A small network was shown many inputs. Here are its activations along a few directions, one row for each input.
Each table varies a few parts of the input and shows all the possible inputs, shuffled.
Descriptions start from the smaller parts, as in this example, which fits no table here: line(6) and (point or ring(11) or (values(2) and ring(8))).
Shared parts are said once, and a part with two or three values counts as separate values.

Other details of the inputs shift rows strongly along three fixed directions, in all tables alike. That doesn't count.

Table:
row 1: [ 18   2  -1  25  -2  26  10 -27  -7  30  30 -12 -11]
row 2: [ 25   5   3  18  -7  34  10 -19   3  23  34   4 -13]
row 3: [  6   8   8 -10  17 -14  28  12   9  -6   6 -18  17]
row 4: [-31  -6 -10 -17   3   7 -21  13  -5 -12 -20   6  15]
row 5: [ 30  -1  -2   6   7  47  17 -17   1   0  20  -9 -16]
row 6: [  2   9   9  -9  14 -13  31   2   6 -10   1 -21  24]
row 7: [  6  21   8  -8   7 -22  24   3  31 -13   1  -9   2]
row 8: [-31  -2 -13 -18   4   5 -22  22  -5 -10  -9   9  10]
row 9: [ 49 -28  30  65 -11 -45  -9  36 -45 -40 -35  19 -48]
row 10: [-29 -25  -8 -18  -2 -12 -21   5  -2   7 -14  -6  18]
row 11: [ -3  18   7  -3  16 -14  29   2   0  -7   1 -23  24]
row 12: [-26   0 -23 -21  -6 -14 -20  -1  -5  -4 -25  14   0]
row 13: [  2  20   8  -5   3 -21  25  -7  27 -16  -5 -12   7]
row 14: [ -5  24  20   5   2 -16  27  -2  10   8   5   3  26]
row 15: [ 22  -2   8  16  -9  36  17 -34   3  18  21   1  -7]
row 16: [-23  -2  -3 -20   3 -13 -35  -6   0 -13 -18  11   4]
row 17: [  1   8  17   1   6 -24  26  -6  12  13   4  -8  28]
row 18: [-25 -17 -13 -16   1 -14 -27  20  -2  12  -1  -3  11]
row 19: [ -4  16  15   7   7 -24  24  -5   6  16   3 -10  27]
row 20: [-26 -14  -8 -23   1   7 -19  13   1 -14 -20   8  16]
row 21: [  6  16   4  -7  16 -16  25  17   6  -5  14 -18  18]
row 22: [  0 -18 -18  -3 -17  56 -39  -4  -8  13  11  17 -23]
row 23: [-17  -1 -26 -25  -6 -16 -24  13   1  -2 -12  20  -6]
row 24: [-26   3 -25 -21  -5 -15 -22   7  -5  -2 -15  17  -5]
row 25: [-12 -21 -17  10 -19  46 -38 -16 -13  24  13  18 -21]
row 26: [-34 -17 -10 -12   0 -12 -24   6  -8  10 -15  -8  16]
row 27: [ 27  14   1  10   5  26   1 -36  -3  -1  27  -7 -25]
row 28: [-23  -3 -17 -16  -7 -12 -31  17  18 -10 -10   7  -7]
row 29: [ 39 -39  28  80 -19 -45   0  45 -48  -9 -32  14 -33]
row 30: [ -3  32   4   1   6 -23  21   3  21 -12   5 -12   2]
row 31: [-25  -9   1 -22  -9   6 -20  12   5  -5 -18  19  17]
row 32: [ 26 -12  -2  10   4  29  14 -24  -2  21  26 -23 -14]
row 33: [ 29   7  -6   8   5  45  14 -12  -2   2  28 -10 -15]
row 34: [-11 -27 -30   2  -6  49 -37 -11 -23   9   9  -9 -23]
row 35: [-30   3  -4 -16  -6   4 -24  21  -1   0  -8  19  11]
row 36: [-12 -17 -27   4 -17  39 -39 -27   0   0  -8  -2 -32]
row 37: [-34 -13 -12 -12   1 -14 -25  15  -8  12  -4  -6  12]
row 38: [ 32   3   6   3   3  27   5 -45   3  -5  17  -8 -19]
row 39: [-2 29 19 -3  5 -5 28  4  8 -4 -1  0 24]
row 40: [ 37   3   5   1   7  27   2 -36   7  -2  23  -4 -25]
row 41: [  4  14  21  -2   4 -16  26   7  19   9  10   9  20]
row 42: [ 11  22   0 -17   8 -26  30  -1  14  -5   0   3   3]
row 43: [  8  21  21 -11   7  -6  28  13  18  -3   6   6  19]
row 44: [  7  21   0 -15   4 -25  32 -11  10  -9  -6   0   9]
row 45: [ 40 -46  32  76 -17 -43   4  39 -44 -10 -39  14 -33]
Description of these inputs: ring(5) and (values(3) or ring(6)).
Q: The inputs of row 28 and row 7 match in every part but the ring(5) part. If row 2 is changed in the same way as row 28 into row 7, which row does it become?
A: row 41
Q: The inputs of row 35 and row 43 match in every part but the ring(5) part. If row 37 is changed in the same way as row 35 into row 43, which row does it become?
A: row 32
Q: A walk changes only the ring(6) part. It starts at row 22 and steps to row 33. List the rest of the walk in order.
A: row 21, row 18, row 29, row 2
Q: A walk changes only the ring(6) part. It starts at row 17 and steps to row 10. List the rest of the walk in order.
A: row 6, row 20, row 31, row 15
Q: Which other rows does row 12 become when the values(3) part takes its other values? List them by row number.
A: row 16, row 36
Q: Which other rows does row 9 become when the values(3) part takes its other values? List them by row number.
A: row 23, row 28

Table:
row 46: [-11 -25  11  35 -12 -36 -16  49 -35 -19 -39  14  -8]
row 47: [ 25   0 -10  10   6  40   9 -23  -7  19  33 -20 -16]
row 48: [-19 -34 -32  -6 -21  44 -70 -17 -16 -12 -26  25 -39]
row 49: [ -3  15  17  -7   9 -18  21  18  11   7   8   7  28]
row 50: [ 41  16  18  34   1  27  49 -20 -11  10  22 -12  -5]
row 51: [-22  -6 -33 -35   6  62 -25 -38   8  27  27 -16   7]
row 52: [ 18  10  -6  13  -2  45  19 -25  -5  23  30  -6 -10]
row 53: [-18  -8 -27 -35   4  60 -30 -31  15  29  36  -8   5]
row 54: [-11   7 -39 -42  -1  54 -33 -41  20  14  28   1 -17]
row 55: [ 32  18  -7   9  -1  36   5 -35   6  -3  23  -2 -34]
row 56: [ 35 -25   2  38 -16  22 -25  -8 -24 -21 -15  17 -56]
row 57: [ 19   3 -10  16  -2  34  13 -37  -3  20  27 -20 -17]
row 58: [  0  31   3 -10   8 -25  19   1  12 -20  -5   1   3]
row 59: [ 29   9 -10   1  -1  36  17 -40  -1  -3  16 -13 -25]
row 60: [ -7 -30   5  30  -5 -40 -15  48 -38 -19 -41   8  -9]
row 61: [-39  19 -25 -63   9 -13 -22   2  31  -2   4   6  22]
row 62: [-53  16 -17 -49   7   0 -17   9  22  16   7   5  40]
row 63: [ 18 -37   1  47 -19  33 -17  -1 -40  -2 -13   1 -35]
row 64: [ 47  11  21  33   0  15  42 -23   0  19  29  -8 -11]
row 65: [-17 -12 -31 -37   5  51 -32 -41  19  35  33 -12   2]
row 66: [ -4 -31  20  31 -12 -38 -13  32 -23 -14 -37  12  -4]
row 67: [ -1  28  -1 -18   9 -29  24   3  12 -16  -2  -5   7]
row 68: [-27  13   9 -29  15 -24   9  17  17  -1   0  -5  44]
row 69: [ 29   9  -9   5  -2  39  13 -41  -1  -5  14 -10 -27]
row 70: [-21  -5 -24 -35   1  63 -31 -31  18  31  37  -6   6]
row 71: [ 12  25  30  16  15 -41  53  19  -2 -14  -3 -17  29]
row 72: [ -6  13  16  -6   7 -27  16   7  17   6   7  -6  23]
row 73: [ 27  31  30   6  14 -52  45  16  12 -28  -5  -2   7]
row 74: [ -4 -35  19  32 -16 -40 -15  39 -27 -10 -44  27  -3]
row 75: [ -9  22   9  -3   4 -28  24   6  10   8   2  -4  22]
row 76: [ -5  21  11  -6   7 -20  22  20   8   8   9   5  25]
row 77: [-48  11 -15 -47   8  -1 -24  12  23  15  12   2  35]
row 78: [ 52  21  17  23   4  19  40 -33   3 -14  16 -11 -24]
row 79: [ 24  25  29   8  14 -42  53  24  14 -31 -12  -9  13]
row 80: [ -4 -25  14  32 -15 -36  -7  31 -27  -8 -40  21  -2]
row 81: [ 45  10  13  38   2   5  38 -20  -6  11  26 -22 -18]
row 82: [ 20   4  -1  15  -5  37  16 -38  -1  21  22 -13  -9]
row 83: [ 19  20  33  16  14 -53  47  16   9  -5   4 -13  23]
row 84: [ 24  37  35   9  14 -45  47   8  15 -33 -10   0  11]
row 85: [-24  20  11 -30  13 -22   9  20  23   7   8   3  42]
row 86: [-26  22   1 -29  16 -27   9  20  19   4  10  -6  39]
row 87: [ 27 -50  -1  45 -12  21 -27  11 -43  -2 -13   3 -41]
row 88: [-11  16  13  -3   5 -25  21   2  11   2  -2 -10  26]
row 89: [-47   3 -13 -56  17  -1 -19   5  23  11   5  -5  45]
row 90: [-28 -47 -33   6 -25  37 -67  -8 -23  16 -14  13 -31]
row 91: [-50 -42  -7 -14 -12 -13 -60  41 -15  -8 -39  24  13]
row 92: [-37  13 -19 -65  10 -11 -22   0  34  -3   3   8  25]
row 93: [ -6  13  18  -7   6 -24  21   4  15   6   1  -2  28]
row 94: [  2   9 -10  -8   1  36   0 -16   7  24  31  -6   2]
row 95: [ 47  22   3  26   4  21  47 -17   2 -11  18 -20 -28]
row 96: [ -2 -30  16  38 -15 -28 -12  43 -38 -18 -43  17  -6]
row 97: [  5  22 -21 -22   3  32   3 -37  15   2  22  -8 -13]
row 98: [ 40  17  12  38  -3  14  46 -24  -7  17  23 -11 -15]
row 99: [-21 -10 -27 -35   0  56 -28 -46  19  32  29 -11   7]
row 100: [ 48  12  11  34   8   5  42 -23  -6  13  28 -27 -17]
row 101: [  6  16   9 -17   9 -25  21   1  12 -19  -6  -2  10]
row 102: [-40  17 -25 -59  10  -3 -20  13  38  -3   3   4  23]
row 103: [-21 -42 -30   2 -22  38 -64  -8 -15  20  -3  12 -28]
row 104: [ -5 -34  20  31 -13 -32 -17  48 -32 -18 -42  21  -1]
row 105: [ -4 -28  12  33 -17 -46 -18  45 -27  -6 -37  27  -9]
row 106: [  5  25  12 -17  11 -26  14   3  21 -19   0   5   9]
row 107: [ 46   1  18  34   7   9  41 -26  -8   8  18 -25 -13]
row 108: [-25  40  -3 -36  13 -28   6   3  29 -17  -5   7  22]
row 109: [  1   5  -3 -13   2  46   7 -25  10  24  28  -1  11]
row 110: [-39 -36 -19 -25 -10 -17 -60  44   0 -23 -42  28  -5]
row 111: [ 13  23  30  18  12 -49  52  10   3  -9  -5 -17  25]
row 112: [-41  15 -16 -64  10  -6 -21  -6  34  -6  -3   8  29]
row 113: [ 20  29  24  10  12 -41  55  23  11 -32 -14 -11  12]
row 114: [ 26 -41   3  45 -22  21 -23  -3 -30   9  -7  11 -40]
row 115: [ 23 -39 -10  47 -15  16 -17  -7 -40   4 -12  -5 -45]
row 116: [ 26 -31  -6  39 -21  22 -26  -9 -35 -24 -29  14 -54]
row 117: [-53 -35 -20 -12 -10 -19 -58  42 -20  -7 -37  20   7]
row 118: [-20  35  -3 -39  13 -31   3   8  30 -14   1   6  21]
row 119: [-50 -43 -18 -15  -9 -26 -58  28 -17  -4 -45  15   9]
row 120: [ 26 -41  -1  54 -25  14 -25   5 -39   7 -13  12 -47]
Q: The inputs of row 59 and row 92 match in every part but one. If row 63 is changed in the same way as row 59 into row 92, which row does it become?
A: row 70
Q: The inputs of row 69 and row 73 match in every part but one. If row 71 is changed in the same way as row 69 into row 73, which row does it become?
A: row 53
Q: What is each input in this table made of?
A: ring(5) and (point or line(4) or (values(2) and line(5)))
Q: Which other rows does row 91 become when the line(5) part takes its other values? List them by row number.
A: row 68, row 89, row 104, row 109
Q: A walk changes only the ring(5) part. It starts at row 82 and steps to row 93. List the rest of the walk in order.
A: row 114, row 120, row 75
Q: Which other rows does row 118 become when the line(4) part takes its other values? List them by row number.
A: row 54, row 55, row 61
Q: Which other rows does row 63 become when the values(2) part takes its other values? List them by row number.
A: row 88
